A small network was shown many inputs. Here are its activations along a few directions, one row for each input.
In each table, some parts of the input vary, and every possible input appears once, in random order.
Descriptions start from the smaller parts, as in this example, which fits no table here: one of 6 places along a line, together with either a single point or one of 9 places around a ring or (one of 2 separate values, together with one of 5 places around a ring).
Shared parts are said once, and a part with two or three values counts as separate values.

A family of inputs:
x1: [  8 -15  -2  16  13 -17  -4   0   9   9   5  -5   0  -1  10   7]
x2: [ 12   9   8 -11  -8  17 -10  -2 -23  -5   2   1  -6  13   7  10]
x3: [ 16   2  -6   5   9 -13   2   4   5  -9  18  -9   8   5  14  13]
x4: [ 17  -1  13  -5   3  13  -3  -6  -9 -19  16  -7  -5  -4  12   2]
x5: [ -4 -14  -2  18  13 -14  -9   0  -1  15  -8   4   2   6   6  15]
x6: [-45  19  -3 -26 -29   9  42  -3  40  -6 -17  14   5 -43 -46 -54]
x7: [ -2  -9   7   4   2  16 -16  -7 -23   6 -14   5 -11   6   0   4]
x8: [ 16   7   9 -10  -5  13  -6   0 -16 -17  11  -9  -5   9   6   0]
x9: [ 14  10 -10  -1   2 -12  -1  10  -1  -6  13 -11  10  18   9  10]
x10: [  9 -19  17   6   6   9  -9 -10  -5   0   3  -3 -14 -11   7  -4]
x11: [ 10  12 -11  -2  -1  -9  -5   9  -8   5   4  -1   8  22  10  20]
x12: [ -3  -6 -12  14   9 -10 -11   4  -8  16 -11   3   3  16   2  14]
x13: [ -3 -17  17   8   7  13 -15 -10 -15   5 -10   6 -12  -4   4   5]
x14: [-45  25 -24 -15 -20 -17  44  10  55   4 -14  11  18 -34 -43 -42]
Q: The inputs of x7 and x12 match in every part but one. If x4 is changed in the same way as x7 into x12, which row does it become?
A: x3
Q: What do these inputs look like to the network?
A: one of 2 separate values, together with either a single point or one of 6 places around a ring

A family of inputs:
x15: [-11 -24  46   2  14  31 -12 -27  -1  -3  -4  12 -24 -39  11  -1]
x16: [ 28 -42  20  37  34  -4 -42  -6 -17   6   3 -20 -19   9  17  10]
x17: [-17   7  19 -11 -12  50 -10 -22 -41  -4 -30  32 -23 -14 -10   6]
x18: [-42 -17   0   7 -15  -3  21  -6  27  24 -31   9   3 -23 -38 -46]
x19: [-43  14 -26  -7 -17  15  14   0   9  13 -36  11   4 -14 -50 -46]
x20: [-16  39 -13 -36 -35   1  27  13  25  -4  -4  -6   5  -6 -38 -42]
x21: [  5  13  34 -34 -12  39   6 -11 -18 -41  19   1   2 -11   8   1]
x22: [  9  27  31 -41 -30  40  -2  -7 -22 -17   6  15 -10  -8   3   3]
x23: [ 19   7 -34  15  15 -45  22   9  35   5  31  -6  23   0  24  30]
x24: [ 38   4   7   2   9   3 -20   6 -37 -32  28 -32   1  38  19   9]
x25: [-19  26 -11 -25 -21  -4  33  10  27 -36   6 -14  13 -12 -30 -45]
x26: [ 58 -18   4  16  21  -2 -15  -8 -20 -14  30 -29 -11  13  30   6]
x27: [ 20  -8  30 -19  -3  33   7 -23  -4 -24  28   6 -12 -36  19  -3]
x28: [-22 -14 -20  25  15 -50   2   7  20  42 -15  18  20  15   9  33]
x29: [  5  27 -30   1   4 -40  21  25  19 -13  22  -9  38  23  13  34]
x30: [ 37  15   0 -10  -9  12 -28  15 -35  -5  17 -20 -13  46  20  12]
x31: [-33 -17   1   9   4 -10  14   2  41   6 -15  -3  -8 -45 -33 -48]
x32: [ -2   3 -14  -8 -11  -5  37   1  45 -17  14  -8  -2 -34 -21 -48]
x33: [ 12 -16 -12  13  10  24 -43   1 -52  11 -19  -6 -17  41   6  16]
x34: [-11 -14 -18  36  29 -50  -3  13  36  25   2   5  16  -6  14  31]
x35: [ 14 -46  15  26  13   0 -36  -8 -38  23 -15 -10 -17  27  15  16]
x36: [-18  15 -43  14  15 -28  -1  17   3  32 -22  22  26  27  -2  32]
x37: [-19 -23  44   1 -10  30  -3 -28 -22   8 -23  30 -28 -22   1   6]
x38: [  8  42 -32 -11  -8 -38  12  26  20  14   9   2  31  31  12  33]
Q: The inputs of x17 and x15 match in every part but one. If x33 is changed in the same way as x17 into x15, which row does it become?
A: x16
Q: What do these inputs look like to the network?
A: one of 4 separate values, together with one of 6 places around a ring
Q: Change only the choice among 4 separate values in x35. List by row number the other rows that result.
A: x18, x28, x37
Q: A walk changes only the place on the ring of 6. It starts at x38 and steps to x36. List the rest of the walk in order.
A: x28, x34, x23, x29

A family of inputs:
x39: [-24  18   0 -18 -16  25   4   3  -5 -15 -15   5  -5  -7 -26 -24]
x40: [ -3  17 -24  -3 -13 -22  11  12  18  26  -7   7   6   9  -8  -2]
x41: [ -6  12 -13   0  -2 -22  18   3  27  19   0  17  11 -10   3  11]
x42: [ 28  -7  16   7   7   6 -19 -10 -21  11   9   8 -11   8  31  38]
x43: [ 36 -13  16   5   2  -5 -26   3 -20   5  16 -19 -15  24  24  15]
x44: [ -8   7 -20   8  11 -23  22   7  21 -16  10  -2  22  -5  -3   2]
x45: [-26   6  13 -18 -19  20  17  -9   4  -5 -10  21  -1 -26  -9  -7]
x46: [-16  16 -23  -8 -12 -17  12  13  11  18 -12  10  19  17 -12   3]
x47: [-32 -33 -17  39  20 -27  -4   1  22  36 -35   5   2 -11 -19  -5]
x48: [-18  24 -27  -1   0 -14   5  18   9   2 -10   0  18  15 -16  -1]
x49: [ 38 -14  -1   8  10   7 -27   6 -27  -7  17 -23 -12  27  19   7]
x50: [-13   4   8 -10  -2  13  21 -11   7 -30   3   2   2 -26 -13 -22]
x51: [  1   2 -20   3   9 -22  15   7  29  -4  15  -8  13 -12   1  -3]
x52: [ -1   1  -3   2   2 -32  17   8  37   6  13   0  11 -11   6   2]
x53: [ 18  -3   6  -2  -1  10 -26  -1 -40  10  -3   0  -3  35  18  30]
x54: [ -2   5  18 -17 -20   8  11  -3  14   1   0  -9 -10 -15 -16 -36]
x55: [ -4 -52  11  43  34   2 -38 -16 -29  27 -21   2 -24  15  17  15]
x56: [-28  12   9 -14  -7  22  11  -5   3 -22  -8  13  -3 -27 -16  -8]
x57: [ 32  -2   6   4  -3   6 -27  -1 -31  17   2  -2 -16  27  21  25]
x58: [-20  12 -13  -1  -3 -17  19   5  19  12  -4  17  23  -4   1  16]
x59: [-23  19 -17   3   9 -14  12   9  18  -4  -2   8  22  -5  -5  14]
x60: [ 32 -18  26   9  12  -4 -18  -4  -9  -2  21  -8 -10   7  35  27]
x61: [  1   5   1 -14 -14  19   7  -3   8 -10   2 -12  -6 -13 -21 -44]
x62: [ -5  12 -30   6   1 -23  15  15  12 -10   2 -12  18  14 -13 -11]
x63: [ 29  -7  -1  12  10   5 -21   3 -37 -18  12 -21  -4  31  15  14]
x64: [-36 -36  14  21   7  11  -6 -15   4  22 -35  14 -15 -35 -32 -34]
x65: [-22  11   5 -24 -27  22  11  -3  -3   1 -17  13  -4  -5 -22 -20]
x66: [-12   7  13 -17 -17  15  17 -12  13   2  -6  21 -12 -31  -8 -11]
x67: [ 13  -1  12   6  22  12 -25  -5 -32 -13   5   3   2  14  25  37]
x68: [ 18   4   2   3  12  13 -33   4 -42  -7  -2  -6  -2  34  14  23]
x69: [ 25 -11   9  15  20   5 -14  -7 -25 -25  18 -11   1  13  26  28]
x70: [ -3  -1   9 -12  -3  17  14 -11  16 -17   9  -2  -3 -31 -10 -30]
x71: [ -8  13   5 -21 -25  17  12  -4   4  10 -14  10 -15 -12 -19 -26]
x72: [  5   7 -29   2  -1 -20   8  15  21   3   8 -19  10   7 -10 -18]
x73: [ 33 -18   9  10  21   7 -18  -3 -17 -12  24 -14  -7   8  30  20]
x74: [ -9  10   0 -13 -11  16  16  -3  -2 -23  -5  -9   0  -7 -24 -36]
x75: [ -6  -2  26 -13 -12   7  16  -9  23  -7   9   3  -7 -33  -6 -22]
x76: [  2   7 -13  -1  -8 -32  10  15  28  14   6 -12   7   6  -5 -11]
x77: [ 14  -8  16   1   9   9 -18 -10 -30   4   5  10   2  15  29  43]
Q: What do these inputs look like to the network?
A: one of 3 separate values, together with either a single point or (one of 2 separate values, together with one of 6 places around a ring)
Q: The inputs of x66 and x42 match in every part but the choice among 3 separate values. If x54 is changed in the same way as x66 into x42, which row does it become?
A: x43
Q: List by row number the other rows that have the choice among 3 separate values in common with x72.
A: x40, x41, x44, x46, x47, x48, x51, x52, x58, x59, x62, x76
